A small network was shown many inputs. Here are its activations along a few directions, one row for each input.
Each table varies a few parts of the input and shows all the possible inputs, shuffled.
Descriptions start from the smaller parts, as in this example, which fits no table here: one of 2 separate values, together with either a single point or one of 11 places around a ring or (one of 5 places around a ring, together with one of 6 places along a line).
Shared parts are said once, and a part with two or three values counts as separate values.

Other details of the inputs shift rows strongly along two fixed directions, in all tables alike. That doesn't count.

A family of inputs:
R1: [  0 -22  30 -18 -56  10  49  42 -31   7  20  29  56 -30]
R2: [ 10  23  -6  -4  22  -3 -41 -14   9   9 -10 -22 -28  23]
R3: [ 32 -15 -69  14  52 -12  -9   6  -9 -37  13   5 -12 -28]
R4: [-23  26  -5  19  27   9 -36 -26  17  -1  -3 -18 -20  14]
R5: [ 30 -50 -82  24  31 -73  64  26 -11 -46 -23  23   7 -18]
R6: [-25  16  78 -26 -49  27  13 -16   6  55   7   3   9  33]
R7: [ 10  11  -2  -5  13  12  -4 -15   5  12   9  -6 -14  18]
R8: [ 23 -25 -71   7  34 -19  -7  24  -9 -48  -8  -3 -11 -46]
R9: [-30  11  67 -11 -52  21   8  -1  -3  30  -5   1  11  10]
R10: [ 32 -11 -68   0  48 -18 -19  11  -4 -29  -2 -11 -22 -19]
R11: [ 15 -26 -61  18  35  -5   7  14  -5 -42  20  12  -1 -36]
R12: [-15  10  44 -10 -31  15  -8  -1  -1  27  -7  -2   9  12]
R13: [-23  16  40  -7 -16  17 -12 -20  14  27 -11 -14 -26  23]
R14: [-22  -8  47 -16 -49  18  27   6  -3  17   2  13  19 -10]
R15: [ 19 -18 -70  24  49 -11 -11   7  -1 -44  15   3 -12 -31]
R16: [  8 -14  28 -20 -55  13  37  42 -33  -3  16  29  67 -24]
R17: [ 15 -19 -54   3  31 -13  -7   7   6 -26  -2  -7 -30 -25]
R18: [-21  20  49 -14  -9  15 -18 -30  23  35  -7 -14 -31  30]
R19: [  3 -17  -7  -3 -24  -3  12  34 -19 -26  -4  11  28 -40]
R20: [  9 -26  15 -25 -40  14  51  30 -21   3  23  32  49 -24]
R21: [ -4 -23  26 -12 -52   9  38  38 -22   4  11  28  45 -33]
R22: [-28  24  80 -14 -54  18 -10  -1  -1  33  -7  -3  18  19]
R23: [ -6  51  -1  34  70 -54 -62 -75  49  30 -65 -70 -83 113]
R24: [ 35 -10 -50   3  20  -8   1  22 -16 -34  10   7  19 -30]
R25: [  7 -11  -5  -3   2   9  18   0  -7  -4  20  18  16 -15]
R26: [ 19 -22 -71  22  43 -11  -9  15  -9 -51  12   5   3 -38]
R27: [-11  16   7  -6  15   4 -30 -35  29  20 -11 -23 -49  25]
R28: [ 24  -8 -31  -2   8  -1   8  16 -17 -18  12   7  21 -20]
R29: [-19  -4  25   3 -19  19  14  -7   3   7  20  14  18  -3]
R30: [ 10  -9   9 -16 -21  10  22  20 -17   4  14  15  26  -7]
R31: [ 19  23 -28  -5  50  -1 -49 -28  14   5 -10 -28 -46  35]
R32: [ 22 -21 -54   3  32 -18  -5  20  -3 -34   1   0 -18 -37]
R33: [ -6  -7  35 -11 -51   9  16  31 -17   5   2  17  43 -21]
R34: [-35  33  83 -11 -53  21 -23 -18   8  44 -14 -15   4  35]
R35: [  5  -5 -67  26  54  -9 -16   1   8 -42   7  -2 -19 -29]
R36: [-21 -12   4   6 -16  14  30  11  -3 -15  19  24  32 -31]
R37: [ -8 -49  38   1 -65 -34 113  32 -21   7 -11  47  77  -8]
R38: [ -3  16  17   2   2  13 -15 -15  -6  11   6  -2   5  14]
R39: [ 23 -16 -45  -6  27  -7   4  12  -2 -14   7   1 -17 -16]
R40: [  4 -16  -6  -6 -13  -4  10  27 -14 -16   1   8  19 -32]
R41: [-11  30 -27  24  48  -1 -52 -26  23 -17  -8 -22 -33  10]
R42: [ -8  65  -2  33  66 -63 -78 -79  49  28 -71 -65 -88 118]
R43: [-15  37  55   0 -13  22 -30 -28   3  31  -1  -9   3  38]
R44: [-23  11  45  -9 -37  12  -8  -4  -1  24  -8  -8   7  10]
R45: [  3 -16  24 -17 -44  18  51  21 -19   8  27  30  53 -22]
R46: [-45  42 116  12 -48 -19  17 -46  21  77 -42 -25  -2 105]
R47: [ 27 -31 -69   2  40 -18   4  23  -2 -42   3   3 -21 -43]
R48: [-24  22  67  -7 -32  31   4 -24   0  43  12   6   9  34]
R49: [ 14 -16 -47  20  20  -7  -6  20 -11 -45  13  11  19 -37]
R50: [ -9  12 -41  22  53   2 -28 -23  23 -18   2 -13 -39   2]
R51: [ -2  31  28  -4   4  17 -22 -30  10  32   3 -16 -19  40]
R52: [ -7   4  22  -8 -11  12  -4  -6   9  22  -4  -2 -15  11]
R53: [  5  -5 -25   2  15  -8 -15   1   5 -10  -5 -11 -24 -12]
R54: [ 10   7 -28  -2  43  -4 -35 -27  29   6 -10 -19 -57  14]
R55: [  8 -24  16 -22 -42  15  49  35 -26   2  22  30  48 -21]
Description of these inputs: one of 5 places along a line, together with either a single point or one of 10 places along a line.
The inputs of R33 and R12 match in every part but the place on the line of 5. If R19 is changed in the same way as R33 into R12, which row does it become?
> R8
The inputs of R30 and R20 match in every part but the place on the line of 5. If R32 is changed in the same way as R30 into R20, which row does it become?
> R18
List by row number the other rows that have the place on the line of 5 in common with R48.
> R5, R7, R11, R13, R17, R39, R47, R50, R52, R55
Which other rows does R7 become when the place on the line of 5 takes its other values? List them by row number.
> R24, R28, R45, R51
A walk changes only the place on the line of 5. It starts at R2 and steps to R10. List the rest of the walk in order.
> R1, R39, R6
